These are the activations of a small neural network, seen along a few directions. Each row is one input.
Each table varies a few parts of the input and shows all the possible inputs, shuffled.
Descriptions start from the smaller parts, as in this example, which fits no table here: line(6) and (point or ring(9) or (values(3) and ring(8))).
Shared parts are said once, and a part with two or three values counts as separate values.

Other details of the inputs vary at random and push rows far along two fixed directions, the same in every table; ignore that.
To show where, the next rows are all for the same input, with only those details redrawn:
[-19 -19   8  16  18  -9 -43  44 -24  17 -22 -35  18]
[ 36  72 -14  -8 -49  11  70 -26  -6 -17  56  78 -48]
[ 43  42  -7  11   3  -5   8 -54  47 -30 -26  24 -20]
[ 42  39  -6  12   5  -6   5 -52  47 -30 -29  20 -16]
[  8   6   2  15  12  -8 -23   2   7  -3 -26 -12   3]
[-16  20  -2  -4 -35   7  25  56 -66  22  59  27 -18]
[ 32  31  -4  13   6  -6  -1 -37  35 -22 -26  13 -11]

Rows:
R1: [ 19  27 -21 -25 -39  13  72 -38 -16  -3  69  72 -30]
R2: [-54 -27  18  -7  12  -5 -38  30 -12   2  -7 -44  32]
R3: [ 55  31 -18  25   4   2  22 -86  54 -33  -9  27 -20]
R4: [ -6 -40 -23 -15 -32  15  10  80 -85  61  56  24  -1]
R5: [-37   1  36  17  16   1 -17  23   2 -16 -15 -48  12]
R6: [-15 -19   1   9  21 -14 -41  46 -22  24 -19 -38  21]
R7: [ 17  -2  -7   1  24 -19 -12   6  13  13 -25 -12   2]
R8: [ -8 -29   5  38  16   2 -32   7 -15   6 -10 -30  15]
R9: [ 40  28  -2 -23   4   4  20 -39  65 -28 -36  17 -14]
R10: [  7 -39  -5  -6  19  -9 -42  55 -12  34 -32 -30  17]
R11: [ -8 -15 -19 -28 -38  14  41  22 -55  31  65  37  -7]
R12: [-19  16  28  12   0   5  -1 -42  39 -42  -6 -14   2]
R13: [-20  12  25   9  18  -4  -7   1  21 -21 -17 -41   8]
R14: [ 31  27  -7 -25  -3  -3  28 -75  75 -37 -22  23 -11]
R15: [  7 -26 -17  18  18  -6 -32  -1  -5  14 -20 -15  19]
R16: [-36 -26  14 -13  18 -11 -21  14   6   2 -12 -33  23]
R17: [ 12  13  12  27  12  -6 -12 -14  19 -18 -20 -19  -5]
R18: [-17   9  -5  -8 -44  22  38   1 -52   3  70  47 -11]
R19: [-11  11  -4 -10 -27   1  33  58 -62  32  57  30 -24]
R20: [ 15 -42 -10  -9   9   6 -22 -14  13   8 -23  -3  20]
R21: [ 11 -17 -11  25  11   0 -26 -14   0   2 -20  -3  10]
R22: [-31 -57   8   8  22  -3 -39  19 -25  20 -12 -31  31]
R23: [-15  14  13  -5  16  -5  -8   4  19 -15 -23 -25  11]
R24: [ 15  11 -23  -2 -34  11  50   7 -44  20  60  59 -29]
R25: [ 12 -34 -19  12  26 -12 -23   2  -1  23 -22 -12  14]
R26: [-39 -43  21  26  14   8 -38  11 -26   4   1 -42  29]
R27: [-32 -32  15 -12  10  -2 -28  16   6   3 -22 -33  19]
R28: [-10  28   1   1 -32   6  38  43 -53  16  69  18 -24]
R29: [  1  17  16  -4  18  -6   7 -17  37 -22 -31  -8  -4]
R30: [ 46  18 -12  -1   7  -7   5 -31  40  -6 -33  15 -18]
R31: [ 23  21  -1  14   8  -7 -10 -22  25 -15 -26   3  -6]
R32: [-22  10  21   4   6   1  -5 -32  33 -32  -3 -23   6]
R33: [-33 -18  19  -6  15  -5 -20   0  14 -10 -17 -24  14]
R34: [-10  59   9 -19 -44  16  65   7 -19 -18  56  48 -31]
R35: [-53 -25   8   0 -31  18  15  55 -88  30  85  -2   8]
R36: [ -2  51  -1 -33 -32   6  75  10 -15  -3  57  47 -35]
R37: [ -8  -8   6 -17  20  -7 -10  20  16   6 -32 -31   9]
R38: [-15  15  16  -2   0   2  -6 -38  37 -36 -15  -2   6]
R39: [ 25 -30 -20  11  11  -1 -18  -9   6  18 -27  -1   4]
R40: [  2   7 -18 -25 -32   2  35  61 -58  44  53  27 -21]
R41: [  2 -55 -21   5  19  -8 -35  35 -23  43 -21 -27  23]
R42: [ 31  15  -4 -27  -7   4  15 -58  67 -35 -22  25 -10]
R43: [ 41  25 -16   0  -1   4  20 -97  55 -39 -10  35  -5]
R44: [ 12 -27  -7  -1   8   5 -12 -35  19  -1 -22   1   9]
R45: [-30 -27  17  -9  19  -3 -27  49  -8  15 -31 -46  16]
What is each input in this table made of? -> ring(5) and line(9)
The inputs of R19 and R40 match in every part but the line(9) part. If R22 is changed in the same way as R19 into R40, which row does it become? -> R11
The inputs of R38 and R12 match in every part but the line(9) part. If R34 is changed in the same way as R38 into R12, which row does it become? -> R5
Change only the line(9) part in R25. List by row number the other rows that result. -> R3, R4, R8, R15, R21, R24, R39, R41
Change only the ring(5) part in R32. List by row number the other rows that result. -> R3, R13, R28, R35
